A small network was shown many inputs. Here are its activations along a few directions, one row for each input.
In each table, some parts of the input vary, and every possible input appears once, in random order.
Descriptions start from the smaller parts, as in this example, which fits no table here: values(3) and (point or ring(11) or (line(6) and ring(8))).
Shared parts are said once, and a part with two or three values counts as separate values.
In the rows, 128 means zero.

Other details of the inputs shift rows strongly along two fixed directions, in all tables alike. That doesn't count.

Table:
r1: [105  87 135 155 138 142 134 123 153 122 128 102 126 110 140]
r2: [132 118 120 150 118 128 140 129 132 136 129 123 126 108 133]
r3: [115 179 161  91 164 105 130 130 116 119 133 145 142 203 119]
r4: [174 167  90 112  97 138 137 145  80 163 135 170 108 100 110]
r5: [130 147 115 117 127 139 134 134 106 136 129 151 115 117 128]
r6: [120  71 146 139 109  97  89 114 146  81 123 110 142 118 141]
r7: [128 104 123 155 127 142 129 131 146 136 121 108 128 108 137]
r8: [116  98 115 158 126 139 126 123 167 125 116 115 132 103 143]
r9: [166 126 104 125  56 142  94 129  73 110 127 160 109  73 131]
r10: [143 181 144  87 141 109 136 136 101 137 136 146 133 176 105]
r11: [126 173 170  94 157 100 137 131 110 131 132 130 142 207 114]
r12: [142 109 103 149 114 146 127 132 143 136 124 123 119  84 127]
r13: [166 166 100 111 102 143 147 135  76 158 129 177 121  99 117]
r14: [112 174 180  96 168  99 128 129 113 124 136 130 139 220 111]
r15: [111  89 122 147 131 142 129 124 158 124 132 108 123  98 132]
r16: [ 88 102 163 140 168 112 123 115 176 106 119  77 140 180 142]
r17: [102 108 142 131 156 121 123 119 174 107 126  89 134 155 134]
r18: [115 108 109 143 128 141 129 119 147 125 118 116 127 104 143]
r19: [113  87 120 151 130 142 132 122 160 123 136 111 135  87 127]
r20: [158 166  97 110 103 134 137 140  86 160 131 167 117 110 125]
Each input here is: values(2) or (values(3) and ring(6)).
- Which other rows does r8 become when the values(3) part takes its other values? List them by row number. => r7, r12

Table:
r21: [124 139 132 109 114 118 130 133 105 123 135 151 131 126 121]
r22: [123 155 114 113 139 138 144 132 121 135 124 140 115 133 127]
r23: [140 139 139 132 127 132 135 135  99 132 135 138 135 135 117]
r24: [111 106 115 148 130 148 116 115 146 120 122 109 121 100 143]
r25: [134 152 119 128 127 138 115 130 108 131 124 124 115 143 127]
r26: [110  93 116 140 133 140 147 123 145 135 126 119 141  96 133]
r27: [ 95 138 183 110 188  73 131 124 167 116 122  98 156 228 126]
r28: [127 104 127 149 126 147 141 129 159 145 130 106 130 102 129]
r29: [137 140 124 102 121 126 118 128 110 113 129 143 127 126 117]
r30: [126 158 115 112 126 137 123 127 116 128 118 138 123 132 131]
r31: [130 137 127 116 144 131 140 127 101 144 137 140 125 133 119]
r32: [134 157 108 118 134 129 141 133 127 138 129 142 118 137 130]
r33: [119 102 123 155 133 154 134 132 151 139 133 110 125 104 125]
r34: [131 144 135 116 127 130 142 130 107 129 129 151 143 127 120]
r35: [135 159 109 117 123 129 121 127 123 131 123 140 126 136 135]
r36: [134 151 118 130 137 140 136 136 111 138 129 128 105 142 122]
r37: [126 151 120 121 144 139 137 129 113 135 131 136 105 135 125]
r38: [121  94 115 144 111 132 113 121 156 113 119 125 132 104 153]
r39: [108  88 134 146 119 129 123 121 135 114 140 121 129  96 132]
r40: [133 140 141 123 133 132 134 127  99 130 137 147 135 128 119]
r41: [136  93 120 143 116 119 113 124 152 112 123 114 131  98 129]
r42: [ 73  87 196 136 157  79 120 115 196  86 130  67 155 195 139]
r43: [109 106 119 140 133 153 142 129 162 136 127 122 134  95 129]
r44: [130 142 127 108 118 131 115 129 110 120 117 149 122 134 136]
r45: [141 154 115 125 135 122 138 136 124 143 120 136 112 136 126]
r46: [129  93 122 148 125 133 147 124 140 145 129 105 136 102 133]
r47: [153 138 131 111 112 120 118 127 110 121 132 127 122 134 115]
r48: [147 141 125 121 113 117 109 132 114 129 113 146 119 137 134]
r49: [141 153 120 123 129 132 143 132 118 144 126 125 109 139 126]
r50: [120  89 120 154 134 140 140 127 135 139 133 107 133 106 130]
r51: [127 106 121 152 131 137 135 132 165 144 125 118 132  98 129]
r52: [ 97 134 190 104 174  85 102 122 155  81 130  89 142 231 119]
r53: [113 102 124 147 139 155 134 125 153 138 135 118 125  95 128]
r54: [136 143 116 115 134 121 144 130 117 147 135 145 139 135 124]
r55: [121  92 130 150 111 110 124 128 148 120 129 120 136 100 134]
r56: [133 138 132 115 124 133 107 126 102 121 124 145 112 136 134]
r57: [148 142 142 126 118 125 141 131 104 138 132 135 138 132 120]
r58: [145 139 132 118 108 126 114 128 108 129 119 134 117 141 132]
r59: [122  90 126 137 125 136 112 117 140 104 134 113 125  96 128]
r60: [142 157 116 124 124 121 117 130 120 136 114 134 121 137 131]
r61: [129  94 112 137 114 127 117 121 155 107 131 119 137  95 134]
r62: [142 155 122 121 118 131 122 127 113 136 121 122 118 139 131]
r63: [147 144 136 128 124 116 136 134 111 136 126 147 140 130 119]
r64: [140 138 129 124 116 134 107 133 100 124 122 137 113 142 131]
r65: [140 146 129 121 123 122 139 130 115 132 134 152 147 132 124]
r66: [132 134 137 126 115 120 122 136  98 126 141 137 122 136 117]
r67: [119 107 114 146 130 145 139 129 168 139 133 123 138  99 133]
r68: [132 141 127 114 112 109 127 133 114 126 141 151 134 131 125]
- The inputs of r41 and r60 match in every part but one. If r52 is changed in the same way as r41 into r60, which row does it become? => r25
- The inputs of r54 and r38 match in every part but one. If r27 is changed in the same way as r54 into r38, which row does it become? => r48
- Describe the family of inputs behind these rows. => ring(6) and ring(8)
- Which other rows does r46 become when the ring(8) part takes its other values? List them by row number. => r28, r42, r47, r49, r57, r58, r62
